These are the activations of a small neural network, seen along a few directions. Each row is one input.
Each table varies a few parts of the input and shows all the possible inputs, shuffled.
Descriptions start from the smaller parts, as in this example, which fits no table here: values(2) and (point or line(9) or (line(4) and ring(8))).
Shared parts are said once, and a part with two or three values counts as separate values.
In the rows, zero is written as 128.

Other details of the inputs shift rows strongly along two fixed directions, in all tables alike. That doesn't count.

Rows:
R1: [128 146 139 133 151 119 123 116 117 139 185 130 181]
R2: [105 113 146 120 157 138 142 189 125 117 129 102 130]
R3: [123 124 152 110 168 158 151 169 113 146 118 110 103]
R4: [154 150 115 121  75 117 142  93 117 108 115 174 144]
R5: [115 158 137 118 143 130 132 106 103 153 182 143 163]
R6: [166 102 129 122 119 118 133 141 154  89  70 113  87]
R7: [134 139  96 132  62 121 113  78 134 120 124 158 132]
R8: [113 122 111 156 124 118 131 123 135 124  30 147  68]
R9: [117 121 142 112 165 160 139 163 116 148 122 103  99]
R10: [135 149 148 131 154 118 137 121 115 138 182 137 186]
R11: [ 85 102 128 129 144 141 112 174 140 130 138  86 119]
R12: [136 104 121 116 101 109 131 151 152  75  78 120  96]
R13: [134 126 145  90 112  99 157 135 143  90  79 139  76]
R14: [ 86 122 134 107 146 151 137 174 113 133 130 109 106]
R15: [162 134 120 133  93  88 119  82 146  99 134 154 147]
R16: [ 89 108 146 119 161 122 115 162 148 131 146  87 113]
R17: [157 128 103 143  76 107 115  95 138  99 126 153 153]
R18: [141 129 121 155 142 148 105 109 124 165 173 113 174]
R19: [175 139 108 133  87 127 126  76 127 129 115 160 126]
R20: [108 146 116 134 122 149 122 116  99 157 179 143 164]
R21: [ 86 123 147 102 160 131 136 159 125 139 143 108  96]
R22: [102 151 129 126 132 132 114  97 117 164 186 134 156]
R23: [188 125 111 148  95 115 118  84 140 114 118 146 145]
R24: [173 106 139 121 122 117 147 147 151  87  67 120  92]
R25: [ 89 120 128 177 183 137 120 167 122 155  89 109 115]
R26: [128 142 118 141 135 160 113 100 112 179 170 128 155]
Description of these inputs: values(2) and (point or (values(3) and line(4))).
The inputs of R8 and R25 match in every part but the values(2) part. If R22 is changed in the same way as R8 into R25, which row does it become?
Answer: R16
Change only the values(2) part in R19. List by row number the other rows that result.
Answer: R23
Change only the line(4) part in R11. List by row number the other rows that result.
Answer: R2, R12, R17
Change only the values(3) part in R24. List by row number the other rows that result.
Answer: R2, R10

Rows:
R27: [132 152 127 153 154 158 127 109  95 179 164 142 172]
R28: [116 106 127 111 121 124 125 144 150 114  87 109  67]
R29: [141 107 147  99 134 113 147 158 148  92  93 111  85]
R30: [143 133 126 107 100 120 143 115 131 108  92 148  97]
R31: [143 133 108 117  72 113 122  88 140 108 109 152 112]
R32: [111 110 124 136 131 122 128 149 144 117  64 118  75]
R33: [109 111 137 105 121 106 138 158 148  93  92 117  84]
R34: [190 154 115 121  62  98 137  59 130  97 125 183 154]
R35: [171 119 134 121 114 109 139 125 146  92  96 131 117]
R36: [ 93 119 151 137 191 142 125 179 121 149 166  90 152]
R37: [160 152 117 157 120 132 106  77 114 153 208 144 222]
R38: [ 93 133 151 121 190 161 138 165 102 173 158 104 125]
R39: [154 128 115 113  73 104 124  96 147  95 121 146 123]
R40: [139 161 111 144 104 140 111  74 100 159 210 159 210]
R41: [178 143  91 156  60 113 110  47 137 121 107 174 145]
R42: [120 105 140 112 131 102 134 157 155  90  92 111  88]
R43: [156 127 105 160  96 110 119  98 139 109  81 152 128]
R44: [106 111 131 111 120 113 136 159 144  96  86 120  82]
R45: [106 123 142 144 193 170 134 177 103 170 145  98 140]
R46: [107 114 130 120 130 113 131 146 145 112  76 120  71]
R47: [ 93 114 149 116 178 148 122 173 124 151 184  83 142]
R48: [152 171 122 140 118 141 130  77  89 159 200 169 210]
R49: [ 93 113 132 148 181 168 115 174 114 170 155  86 139]
R50: [ 64 133 142 123 177 152 130 168 105 165 162 106 131]
What is each input in this table made of?
Answer: values(3) and line(8)
The inputs of R43 and R45 match in every part but the values(3) part. If R42 is changed in the same way as R43 into R45, which row does it become?
Answer: R29
Change only the values(3) part in R32. List by row number the other rows that result.
Answer: R27, R41
Change only the values(3) part in R34. List by row number the other rows that result.
Answer: R33, R39
